Each row below holds a small network's activations on one input, seen along a few directions.
In each table, some parts of the input vary, and every possible input appears once, in random order.
Descriptions start from the smaller parts, as in this example, which fits no table here: one of 3 separate values, together with either a single point or one of 11 places around a ring or (one of 6 places along a line, together with one of 8 places around a ring).
Shared parts are said once, and a part with two or three values counts as separate values.
In the rows, zero is written as 128.

Other details of the inputs vary at random and push rows far along two fixed directions, the same in every table; ignore that.

Table:
x1: [145 130 116 102 128 119 132  83 154 126 133 108 167]
x2: [120 151 127 136 137 145 124 130  99 131 114 120 121]
x3: [130 111 102 105 120  99 149 123 146 145 112 111 130]
x4: [107 152 120 157 142 152 108 139 107 131 117 127 141]
x5: [146 136 126 101 134 103 103  87 154 153 142 112 146]
x6: [135 148 120 118 158  99 128  93 113 174 118 152 147]
x7: [151 124 135 103 123  97 114 100 150 136 148  98 130]
x8: [116 155 110 130 158 132 115 111 103 160 108 129 153]
x9: [135 105 109 112 111 107 134 109 133 148 112 116 128]
x10: [135 149 103 116 165  81 128 110 127 160 102 144 142]
x11: [129 136  99 112 138  98 121 102 115 161  97 122 148]
x12: [123 116 113 111 128 109 136 120 130 126 104 120 126]
x13: [144  32 181 108  46 162 158 150 136  60 179 143  67]
x14: [111 130 122 142 134 148 125 132 134 129 115 130 140]
x15: [130 117 125 114 128 102 133 110 147 154 123 153 143]
x16: [123 113 118  95 137 120 139 100 124 150 113 133 152]
x17: [124 107 116 125 113 123 130 110 134 143 119 124 133]
x18: [118 206 162 197 172 176  83 187 124  87 142  98 120]
x19: [136  36 184 105  59 166 161 155 143  60 174 147  77]
x20: [121 158 101 108 161 103 126  80 109 184  98 132 162]
x21: [124 112 102 113 116 110 136 110 139 159 123 121 145]
x22: [134 115 110 103 128 111 136 105 113 149 114 121 133]
x23: [128 110 100 112 115 102 139 119 135 156 122 112 131]
x24: [108 172 167 222 130 217  94 226  92  56 152 137  82]
x25: [131 109 107 109 126  99 141 113 142 142 101 118 129]
x26: [119 142 131 155 120 138 120 155 130 128 146 143 123]
x27: [121 230 117 193 181 174  83 138 110 121 128 102 171]
x28: [108 151 112 133 159 129 118 117 119 154 103 133 163]
x29: [140  82 165 102  86 155 123 128 173  81 172 114 103]
x30: [145  66 142 106  82 110 156 137 156  94 142 138  87]
x31: [127 145 135 169 124 148 113 166 118 111 138 139 107]
x32: [117 132 145 147 133 145 120 149 123 117 134 153 130]
x33: [154 134 121 110 121 100 130  87 139 130 134  88 157]
x34: [108 133 149 140 126 179 132 147 112 101 127 132 121]
x35: [ 90 187 128 199 159 194 106 191 111 114 128 125 143]
x36: [134  35 167 109  44 152 166 160 166  70 180 141  79]
x37: [143 108 125 105 137  98 147 119 127 130 126 141 117]
x38: [126 103 129 112 121 131 145 132 122 109 121 119 110]
x39: [117 149 127 131 148 142 131 135 108 121 109 120 118]
x40: [132 153 103 125 153  84 114  97 130 186 111 150 160]
x41: [146 116 124 110 133 102 135 113 116 146 127 141 123]
x42: [145  76 149  95  99 114 164 124 137 102 141 138  86]
x43: [145  68 138 103  76 110 163 147 163  95 150 134  85]
x44: [113 180 175 215 135 225 101 220  83  58 154 138  77]
x45: [119 233 131 191 188 153  92 154 112 114 115  87 167]
x46: [134 100 144  99 122 118 147 110 132 140 133 152 128]
x47: [135 130 104 113 123  82 133 119 136 161 132 137 133]
x48: [125 162 106 129 165  85 113  96 118 182 111 153 164]
Description of these inputs: one of 2 separate values, together with one of 4 places along a line, together with either a single point or one of 5 places along a line.
The inputs of x12 and x28 match in every part but the place on the line of 4. If x37 is changed in the same way as x12 into x28, which row does it become?
> x19
Which other rows agree with x15 in the place on the line of 4 and the choice among 2 separate values? List them by row number.
> x19, x29, x32, x36, x46
Which other rows does x34 become when the place on the line of 4 takes its other values? List them by row number.
> x2, x20, x39
A walk changes only the place on the line of 5. It starts at x23 and steps to x9. List the rest of the walk in order.
> x11, x22, x2
Which other rows does x38 become when the choice among 2 separate values takes its other values? List them by row number.
> x37

Table:
x49: [128 112 140 136  96 155 119 132 144  96 154  87 121]
x50: [115 165 103 138 162 117 107 118 116 173 107 135 157]
x51: [109 154 112 148 143 133 116 130 112 153 111 131 146]
x52: [122 101 141 132 110 154 135 147 135  96 133 131 110]
x53: [123 154 134 145 151 126 123 144 134 130 126 133 135]
x54: [121 131 130 134 135 132 130 149 129 122 123 129 117]
x55: [133 134 133 146 123 125 125 144 138 124 140 137 127]
x56: [134 158 117 151 131 132 110 134 137 119 135  94 139]
x57: [121 164 126 144 156 134 120 131 129 145 127 139 156]
x58: [140 111 138 130 105 132 129 140 129 107 146 131 100]
x59: [125 159 123 140 138 149 115 127 135 119 133  94 149]
x60: [144  92 116  76 113  82 136  74 138 164 126 131 135]
x61: [131 177 123 134 173 103 116 118 120 154 116 131 151]
x62: [127 136 130 130 135 144 127 130 115 126 129 131 126]
x63: [122 147 121 134 143 121 112 121 130 156 124 137 146]
x64: [138  90 109  76 123  80 146  79 153 156 114 135 143]
x65: [137  91 111  84 108  85 145  74 128 165 117 124 137]
x66: [127 138 131 136 142 142 122 131 116 120 120 128 127]
x67: [126  99 152 136  96 171 141 154 116  85 147 126  98]
x68: [146  96 104  86 109  71 149  83 132 160 117 128 132]
x69: [117 151 123 140 146 145 121 139 125 135 126 137 137]
x70: [153  83 111  79 103  73 147  87 141 152 128 131 121]
x71: [129 103 143 127 102 147 126 133 121 112 142 126 106]
x72: [121 163 124 143 162 120 118 139 130 143 117 134 137]
x73: [132 144 121 125 134 131 117 114 143 120 122  93 151]
x74: [116 134 125 136 134 130 136 146 123 125 114 127 123]
x75: [130 141 126 126 146 120 127 130 119 134 117 125 123]
x76: [127 144 132 132 139 145 123 130 118 125 132 133 127]
x77: [128 153 139 144 139 136 109 129 118 134 136 132 140]
x78: [125 141 126 128 142 121 134 131 113 135 111 123 127]
x79: [136 112 153 122 110 144 137 131 131 102 154 132 120]
x80: [124 140 126 128 141 131 127 127 134 140 130 139 141]
x81: [131 147 130 125 145 128 123 118 122 139 131 135 139]
x82: [134 138 131 127 124 133 123 133 144 107 131  89 128]
x83: [121 145 125 146 137 141 114 131 105 138 122 126 132]
x84: [120  99 134 126 104 151 144 144 129 109 136 131 116]
x85: [131 104 160 136 105 162 130 147 130  77 150 129 100]
x86: [129  93 103  79 115  88 158  85 140 164 112 133 147]
x87: [119 110 131 135 119 147 135 144 128 106 123 130 121]
x88: [149  32 138  68  70 105 169  92 146 106 136 123 103]
x89: [122 133 131 135 127 149 135 132 111 122 125 127 125]
x90: [125 103 128 136  96 134 140 149 130 108 136 131 106]
x91: [115 160 114 140 156 138 120 134 119 148 115 136 146]
x92: [115 135 113 135 134 126 121 126 119 151 116 131 142]
x93: [141  82 117  77 109  90 156  78 135 143 112 125 134]
x94: [111 168 101 138 169 117 121 118 116 161  90 133 164]
x95: [129 137 122 142 128 127 122 144 132 128 132 137 120]
x96: [134 112 155 132 114 147 131 135 132  90 147 129 116]
x97: [119 128 131 137 123 142 117 138 129 130 133 134 125]
x98: [126 141 128 134 145 123 124 122 138 134 124 136 150]
x99: [123 130 135 137 134 140 124 136 137 117 128 135 129]
x100: [124 143 122 128 149 117 126 133 132 140 118 132 129]
x101: [129 141 123 128 147 117 130 128 113 138 112 123 128]
x102: [125 125 140 137 119 136 120 134 136 127 141 135 134]
x103: [130 119 142 129 124 146 127 133 126 102 134 129 114]
x104: [130 141 127 146 131 126 120 144 135 130 134 138 124]
x105: [139 125 140 138 115 132 124 141 128 111 146 133 108]
x106: [135 112 151 123 116 133 135 140 133 101 143 127 101]
x107: [132 135 102 121 138  95 127 117 132 160 116 137 138]
x108: [125 136 110 139 130 117 127 137 123 139 120 134 131]
x109: [133 132 125 143 123 131 125 141 113 121 130 128 116]
x110: [129 104 162 139  95 163 122 149 126  90 158 129  98]
x111: [131 144 129 125 147 120 124 128 123 132 122 127 122]
x112: [121 104 140 133 110 143 142 159 130  99 132 126 102]
x113: [139 142 136 143 129 124 121 136 126 122 141 133 126]
What do these inputs look like to the network?
> one of 5 places around a ring, together with either a single point or (one of 2 separate values, together with one of 6 places along a line)
The inputs of x95 and x64 match in every part but the place on the ring of 5. If x105 is changed in the same way as x95 into x64, which row does it become?
> x85
The inputs of x88 and x109 match in every part but the place on the ring of 5. If x73 is changed in the same way as x88 into x109, which row does it become?
> x56
Which other rows does x64 become when the choice among 2 separate values takes its other values? List them by row number.
> x103
Which other rows does x92 become when the place on the ring of 5 takes its other values? List them by row number.
> x84, x87, x108, x112
Which other rows agree with x79 in the place on the ring of 5? List them by row number.
> x57, x59, x62, x67, x69, x76, x80, x81, x84, x86, x89, x91
Which other rows does x77 become when the choice among 2 separate values takes its other values? List them by row number.
> x102
A walk changes only the place on the ring of 5. It starts at x90 and steps to x74. List the rest of the walk in order.
> x94, x86, x51

Table:
x114: [139 102 100  60 131  83 135  48 157 175 123 114 174]
x115: [145 134 155 152  94 135 107 156 120 106 181 130  78]
x116: [143  95  76  79 118  51 160  82 133 175  93 145 141]
x117: [155 142 169 145 106 162 114 139 102 100 177 147  99]
x118: [136 129 163 172 125 131 104 177 153  94 172 162 104]
x119: [134  96 102  73 138  76 152  68 121 178  94 143 133]
x120: [118  88 109  73 124  83 151  73 132 185 105 153 150]
x121: [123 212 136 139 208 125 115 146 127 148 109 143 143]
x122: [ 98 160 131 160 152 164 129 141  92 135 114 156 145]
x123: [116 161 132 162 167 155 133 141  78 126 106 140 125]
x124: [125  56 136 114  58 134 168 156 136 107 147 143 104]
x125: [130 121 156 141 108 181 127 139 121  62 148 107 123]
x126: [130 113 124 153 108 149 143 175 107  91 126 133  92]
x127: [116  72 154 121  87 162 147 140 120  88 134 145  81]
x128: [149  53 122 107  79 113 172 143 123 100 133 128  81]
x129: [117 197 108 148 183 150 103 109 113 146 119 119 189]
x130: [142 186 151 155 149 147  87 136  97 142 157 145 119]
x131: [141  54 131 104  84 122 157 147 125 104 133 126  73]
x132: [136 123 161 134 118 172 132 144 110  69 146  96 120]
x133: [120 109 148 146 120 168 148 146  96  90 126 141 100]
x134: [112  79 142 132  79 155 145 170 130 110 142 144 101]
x135: [115 112 128 155  99 154 142 178 117 102 132 143 110]
x136: [148 111 103  57 148  28 160  90 175 172 118 134 132]
x137: [137 185 161 177 177 142  84 154 131 132 144 177 142]
x138: [121 168 126 153 154 180 113 130 120 122 143 120 171]
x139: [139  91  96  71 144  63 147  79 123 189  94 134 127]
x140: [145 107 101  53 134  65 131  36 151 173 107 109 169]
x141: [121 176 114 174 140 150 115 147 135 121 130 105 152]
x142: [146 209 138 163 198 111  93 120 123 164 125 184 178]
x143: [161 113 126  45 151  51 175  66 160 163 114 148 148]
x144: [138  99  97  66 124  73 133  55 169 181 121 108 165]
x145: [ 99 200 107 166 190 142 113 124  82 164  89 158 168]
x146: [137 208 125 156 174 113  75 126 102 178 141 140 133]
x147: [118  63 136 105  84 136 145 137 135 113 129 143  94]
x148: [ 94 173 126 168 167 164 109 147  95 141 103 153 137]
x149: [121 176 134 154 163 144  95 143 113 127 116  88 136]
x150: [160 112  93  77 121  40 152  65 147 168 105  88 155]
x151: [130  64 145 104  73 158 138 124 170 102 166 106 112]
x152: [148 104  88  84 109  68 156  66 170 178 126 108 169]
x153: [140 110 177 157 118 139 105 167 158  94 174 166  98]
x154: [ 92 194 103 162 189 135  98 145  99 184  90 151 160]
x155: [113  73 142 132  76 156 145 172 131  95 143 142  91]
x156: [114 126 126 157 117 156 124 174 112 103 118 140  97]
x157: [173 105 106  78  97  32 143  66 139 178 155 135 124]
x158: [110 183 104 153 187 128 105 139  95 167  87 139 135]
x159: [119 203 106 149 186 143  98 106 108 145 109 116 191]
x160: [109 124 128 157 112 159 123 178 116 108 121 142 105]
x161: [119 210  98 164 176 120  92 123 126 156  98 101 163]
x162: [111 124 146 154 121 172 143 145  98  95 122 149 106]
x163: [142 104 145 139  82 140 141 148 142  70 144  87 100]
x164: [115 182 115 170 148 147  96 143 135 128 118 101 148]
x165: [122 183 114 179 142 148 108 148 130 116 121 102 149]
x166: [118 189 141 146 187 130 115 168 140 128 124 137 118]
x167: [131  72 144 105  78 143 132 119 164  94 150 100 108]
x168: [140  86 102  62 144  63 159  59 118 190  93 139 135]
x169: [124 180 130 167 154 138  99 153 115 120 116  84 131]
x170: [132 125 138 155  92 153 130 152 141  73 142  96 108]
x171: [148 109 110  57 137  66 134  50 141 167 107  99 165]
x172: [105  73 149 121  84 158 141 159 130 117 143 146 102]
x173: [116 212 112 156 194 128  82 127 112 157  98  95 165]
x174: [108 120 135 150 122 165 121 165 112 106 119 142  93]
x175: [116 190  88 157 185 118 107 147  94 168  85 137 141]
x176: [139  77 174 112  86 164 134 140 130  62 155  89  93]
x177: [154 113  97  62 143  25 171  92 171 161 121 135 138]
x178: [130  78 145 130  68 164 140 145 166  91 168 101 107]
x179: [132  69 146  97  80 163 141 114 159 102 167 112 124]
x180: [127  88 156 118  88 174 127 131 145  74 156 106 114]
x181: [141 130 156 176 118 123 117 175 149  86 173 164 110]
x182: [114  62 154 106  78 148 167 124 124 115 145 154 117]
x183: [150 102 103  75 116  56 140  68 157 160 111  91 145]
x184: [112 215 107 160 189 135  79 123 119 155  98 104 166]
x185: [128  86 142 130  75 154 135 141 164  86 158  99 107]
x186: [132  59 122 109  66 118 164 141 136 103 131 141 100]
x187: [ 90 161 132 158 154 164 116 149  99 156 115 155 145]
x188: [131 132 156 140 122 172 124 140 111  69 142 100 128]
What do these inputs look like to the network?
> one of 5 places along a line, together with either one of 3 separate values or (one of 2 separate values, together with one of 6 places along a line)
The inputs of x170 and x161 match in every part but the place on the line of 5. If x157 is changed in the same way as x170 into x161, which row does it become?
> x115
Which other rows does x183 become when the choice among 2 separate values takes its other values? List them by row number.
> x175
Which other rows does x137 become when the choice among 3 separate values takes its other values? List them by row number.
> x121, x130

Table:
x189: [128  91 122  95  96 124 147 107 131 140 132 144 114]
x190: [142  94 135  85 113 132 140  95 128 123 139 119 120]
x191: [116 130  93  94 159  77 141  98 137 179  90 126 155]
x192: [121 132  92  94 154  71 133  90 127 188  91 124 151]
x193: [143  97 150  92 111 115 141  96 128 123 146 120 127]
x194: [133  94 144 134  86 152 144 140 135  73 141  96  93]
x195: [132  90 118  92 106 110 144 120 137 137 130 123 105]
x196: [110 214 123 192 168 161  83 157 107 141 130 110 167]
x197: [113 212 126 182 170 160  85 163 130 130 135 124 167]
x198: [109 212 106 187 175 176  82 154 107 141 124 110 160]
x199: [ 96 141 143 164 125 184 128 169 115 101 122 142 119]
x200: [145  89 133 106 103  97 148 121 128 133 137 131 113]
x201: [144 154  82  98 153  76 129  74 131 173 105 106 153]
x202: [124 129  90  97 158  75 141  98 126 172  90 134 159]
x203: [118 144 159 158 136 191 115 154 104  90 130 116 118]
x204: [130  92 137 106  97 110 150 107 132 143 140 143 120]
x205: [131 139 105 102 155  77 138  84 146 185 120 158 158]
x206: [125  82 143 135  79 167 133 140 143  87 151 101 114]
x207: [136  86 155 137  84 146 147 152 119  94 156 141  95]
x208: [145 138 100 106 159  70 139  90 137 178 117 159 159]
x209: [144 100 151  86 119 115 143 103 150 112 154 133 128]
x210: [134  85 139 124  90 152 142 159 121  89 147 129  84]
x211: [133 164 153 164 124 161 118 173 139  76 149 116 111]
x212: [139  90 134 101 109  98 131 119 151 135 131 131 106]
x213: [111 207 123 190 169 161  69 155 120 132 128 119 160]
x214: [108 212 129 188 180 149  95 174  97 148 115 126 137]
x215: [143 104 156 134  81 140 140 144 135  77 157 101  94]
x216: [131  81 123 103  96 115 151 114 122 126 120 142 120]
x217: [125 129  89  98 153  80 144  90 122 176  88 147 168]
x218: [129  94 143 130  93 154 151 146 145  69 137  98 100]
x219: [102 207 113 190 187 155  96 170  83 139  97 132 144]
x220: [113  83 152 129  79 165 145 146 125  95 137 139  96]
x221: [127 133  91 104 149  95 131  81 149 177 102 109 184]
x222: [133 137 112  88 165 100 136  75 129 169  94 122 173]
x223: [143  93 149  93 116 116 126  94 140 116 144 128 121]
x224: [123 222 125 190 178 146  79 154 113 122 115 115 141]
x225: [124  84 159 135  87 153 131 143 140  95 154 148  89]
x226: [143 132  99 107 155  68 123  81 128 184 106 155 155]
x227: [140  86 117  98  98 117 148 115 123 130 132 144 113]
x228: [122 148 154 162 133 163 120 187 137  98 146 134 100]
x229: [143  90 156 131  99 141 145 164 145  84 158 141  90]
x230: [127 137 152 173 131 161 106 179 117  93 140 138  97]
What do these inputs look like to the network?
> one of 6 places along a line, together with either one of 3 separate values or one of 4 places along a line
The inputs of x205 and x199 match in every part but the place on the line of 6. If x211 is changed in the same way as x205 into x199, which row does it become?
> x218
The inputs of x193 and x223 match in every part but the place on the line of 6. If x196 is changed in the same way as x193 into x223, which row does it become?
> x213
Which other rows does x225 become when the place on the line of 4 takes its other values? List them by row number.
> x212, x226, x230
Which other rows does x218 become when the choice among 3 separate values takes its other values? List them by row number.
> x221, x222
A walk changes only the place on the line of 6. It starts at x217 and steps to x216. List the rest of the walk in order.
> x227, x207, x226, x208

Table:
x231: [150 138 142 141 126 136 130 160 108  90 146 114  87]
x232: [115 130 128 134 111 190 125 124 137  68 122  36 146]
x233: [126  90 119  59 134  84 156  66 111 182  99 141 137]
x234: [125 115 143 145 127 142 136 162  92  93 113 131  90]
x235: [149  67 165  87  84 107 137 121 191  95 170 128 108]
x236: [130 128 148 159 105 150  97 148 146 112 165 117 116]
x237: [156 103 130  64 128  83 148  43 123 166 125 151 153]
x238: [117 115 131 154 126 143 145 176 134  95 113 142 102]
x239: [106 238 109 171 222 132  93 123 110 177 107 162 206]
x240: [ 98 110 140 138 128 174 144 162 130 110 128 148 113]
x241: [167 110 127  63 138  63 125  51 148 161 134 128 135]
x242: [125 251  93 175 218  96  99 154 123 177  95 127 171]
x243: [130 136 125 163  96 134 124 167 130 109 151 109  99]
x244: [130  88  78  92 105  62 147  91 134 173  94 134 134]
x245: [124 119 143 158 100 173 117 142 119 114 157 143 137]
x246: [100 109 126 145 102 180 125 159 112 125 129 138 114]
What do these inputs look like to the network?
> either a single point or (one of 3 separate values, together with one of 5 places around a ring)
